Each row below holds a small network's activations on one input, seen along a few directions.
In each table, some parts of the input vary, and every possible input appears once, in random order.
A made-up example of a description, with smaller parts first: values(3) and (point or ring(9) or (line(4) and ring(8))).
Shared parts are said once, and a part with two or three values counts as separate values.
(in the rows, 128 means zero)

Other details of the inputs shift rows strongly along two fixed directions, in all tables alike. That doesn't count.

A family of inputs:
r1: [153 145  95 155 156  58  79 142 130  94 139]
r2: [129 163 101 154 137 100 120 150 136  96 106]
r3: [145 150 108 150 126  95 143 176 146 138 110]
r4: [162 147  83 180  98 102 153 182 153 134 105]
r5: [158 150 108 162 109  92 154 197 135 137 109]
r6: [144 115  92 167 165 105 149 186 107 128 139]
r7: [122 112 147  84 158 195 131  73 156 124 133]
r8: [134  86 155 101 114 150 139  68 156 178 111]
r9: [142 145 118 153 106 123 153 189 126 113 124]
r10: [125  83 157 114  87 157 155 126 147 165 128]
r11: [121 147 103 175 101 123 130 130 128 102 118]
r12: [ 82 153 118 113 147 125  77  34 125  94 114]
r13: [ 95 169 112 144 121 127  99  72 100  72 132]
r14: [127  96 155 100 124 174 128  36 151 153 116]
r15: [132  96 157  99 119 128 138  85 158 187 111]
r16: [160  85  98 123 114 101 104 165 103 197 135]
r17: [153  43 158  70 118 160 127 159  95 202 158]
r18: [150 105  81 140 109  78  93 188  85 162 140]
r19: [142  65 156  95 184 176 159 127 116 148 153]
r20: [179 112 112 150 131  72 111 171 141 127 142]
r21: [133 103 148 113 119 195 156 109 152 135 142]
r22: [ 93 201 111 132 166 104  96 118 103  59 124]
r23: [ 96 145 153  89 156 125 105  78 128 119 120]
r24: [112 169 100 161 134 118 100  62 128  95 108]
r25: [112 130 152  86 152 136 120 107 144 140 129]
r26: [161 122 119 162  93 142 172 158 148 146 122]
r27: [142 131 100 171  78 105 143 140 136 132 110]
r28: [ 84 152 147  95 166 190 100  43 118  64 142]
r29: [204  47 164 103 136 128 142 143 176 196 140]
r30: [174  51 182  76 153 154 126 123 152 162 154]
r31: [126 167 108 153 129 111 130 158 120  91 118]
r32: [ 79 178 118 126 136  94  89  83 107  88 125]
r33: [109 204 101 136 168  85  96 105 120  78 108]
r34: [114 156 103 158 106  68 117 133 135 144 108]
r35: [ 73 191 113 103 197 162  63  25 109  17 128]
r36: [143 143 106 183  81 132 158 188 126 123 133]
r37: [129  95 158 123 105 186 155 112 145 147 129]
r38: [169  32 139  78 119 153 129 152 120 228 149]
r39: [ 99 100 164  89 110 177 133  77 133 136 143]
r40: [120 159 104 161 119 137 130 160 127  80 127]
r41: [121 179 119 143 130 107 134 171 109  93 133]
r42: [106 163 117 148 102  88 124 135 111 121 126]
r43: [137 104 166 103 106 147 168 179 145 175 137]
r44: [ 73 187 128  94 176 116  80  80 108  65 134]
r45: [107  91 166  93 114 192 133  72 135 122 137]
r46: [141  98 168  93 130 132 144 107 159 191 112]
r47: [ 95 127 149  93 140 131 110  60 135 133 127]
r48: [134 135 102 171  76 112 144 146 133 124 119]
r49: [105 186 104 131 157  80  92 105 129 101 113]
r50: [163 131 118 154 136  72 100 174 113 100 145]
r51: [136 119 119 172 145 113 158 216  86 120 140]
r52: [143 106  82 140 103  84 100 196  75 159 144]
r53: [116 115 175  84 127 148 145 113 134 157 138]
r54: [ 94 159 107 136 123 106  95  80 120  98 122]
r55: [113 119 152  91 143 125 117  95 147 152 111]
r56: [138 136 105 163 106 135 146 180 142 107 120]
r57: [140 130  98 185  91 120 140 137 147 133 106]
r58: [118  92 147 100 198 167 136 117  95 111 155]
r59: [160 145  85 194  88 107 159 180 147 139 111]
r60: [139 115 151  96 146 184 138  51 154 141 123]
r61: [110 153 103 161  93  96 124 128 119 116 121]
r62: [134 100 164 106 107 134 162 154 150 186 130]
r63: [133 164 103 154 130 107 131 157 128  95 114]
r64: [120 105 156 106 133 191 132  56 146 132 126]
r65: [133 114 101 128 108  90  96 191  62 141 149]
r66: [103 118 163  88 151 208 125  91 135  97 147]
r67: [ 92 202 116 130 162 109  97 121  97  54 129]
r68: [ 52 180 133 116 173 175  64  13  94  27 139]
r69: [141  99 166 101 109 145 170 175 148 180 133]
r70: [140 109 164 109 117 173 162 160 139 141 135]
r71: [141  72 154 117 165 166 172 172 107 148 153]
r72: [110 170 126 144 111  90 130 161 106 118 128]
r73: [133 150 108 143 121  85 134 168 145 146 109]
r74: [142 138  91 172 174  86 136 163 102 120 131]
r75: [122 146 123 157  78  91 146 175 118 152 129]
r76: [181  55 182  88 136 149 141 149 142 162 159]
r77: [122  92 156  95 125 182 130  41 150 151 121]
r78: [172 139 112 155 109  99 167 181 148 148 100]
Description of these inputs: line(6) and (values(3) or ring(10)).
- Which other rows does r28 become when the line(6) part takes its other values? List them by row number. => r21, r26, r36, r59, r60
- Which other rows does r62 become when the ring(10) part takes its other values? List them by row number. => r11, r21, r22, r31, r32, r44, r48, r56, r61
- Which other rows agree with r75 in the line(6) part? List them by row number. => r36, r39, r41, r43, r45, r51, r65, r66, r68, r70, r72, r76

A family of inputs:
r79: [111 118 138 111 113 149 116  80 134 136 125]
r80: [ 78 178 139 101 202 149  86  49 111  41 134]
r81: [110 186  75 189 106  85 110 171  90  75 124]
r82: [133 180  88 186  87  63 136 171 136 123 100]
r83: [174  38 185 105  67 192 220 197 170 235 135]
r84: [144 157  91 179 108  86 126 144 138 120 111]
r85: [142 143  75 190 114  43 124 211  84 139 128]
r86: [146 160  68 203  80  66 127 175 126 124 108]
r87: [ 93 121 186  53 180 202 124  47 133 107 142]
r88: [102 133 162  82 169 162 106  33 151 110 121]
r89: [175  43 174 102 123 198 195 158 170 192 140]
r90: [ 78 176 119 117 136 120  86  57 117  84 120]
r91: [ 90 111 165  57 193 213  91  20 111  80 150]
r92: [138 168  71 160 145  45  93 196  93 112 127]
r93: [205   7 183  86  97 147 179 211 156 242 156]
- Describe the family of inputs behind these rows. => values(3) or (values(2) and ring(6))
- List by row number the other inputs of the same sort as r83. => r79, r80, r81, r82, r84, r86, r87, r88, r89, r90, r91

A family of inputs:
r94: [169  42 181  97 109 181 184 189 145 191 158]
r95: [168 113 101 154 104  87 146 191 129 184 118]
r96: [116  81 172  68 136 183 108  36 156 155 136]
r97: [155  91 156 104 110 121 139 165 131 168 137]
r98: [127  73 158  73 167 162 131  90 123 176 138]
r99: [ 82 141 132  99 192 154  88  81  87  70 150]
r100: [116 139 144 106 177 169 110  37 140  79 130]
r101: [123 199  55 229  41  41 135 198 118 117 102]
r102: [138 193  74 229  72  80 165 206 124 105 101]
r103: [ 85 145 158  82 191 195 108  10 135  64 129]
r104: [178  58 161  92 103 178 170 177 161 193 141]
r105: [156 114 107 168  98  98 131 150 148 143 115]
r106: [ 79 219 130 112 189  81  89  81 137  63 109]
r107: [135 182  67 233  34  59 166 224 131 137  97]
r108: [123 154 116 132 134 115 104 154 108  82 144]
r109: [191  39 153 106  94 176 196 202 168 228 132]
r110: [112 175 103 123 154  86  68 100  98  86 126]
r111: [147  53 190  75 135 162 154 135 128 186 155]
r112: [145 113 111 158 120  83 145 191 101 159 132]
r113: [ 74 232  80 183 123  91 100 112  94  42 100]
r114: [117 135 133 113 174 150  93  46 136  85 130]
r115: [ 84 171  97 127 189 121  74  90  86  58 137]
r116: [123  81 165  82  98 172 138  78 160 173 126]
- Describe the family of inputs behind these rows. => point or ring(10) or (values(2) and ring(6))
- Start at r102 and move only the ring(10) part, one step at a time. The first step leads to r113. Which rows follow, in order? => r107, r101, r116, r96, r105, r114, r100, r103
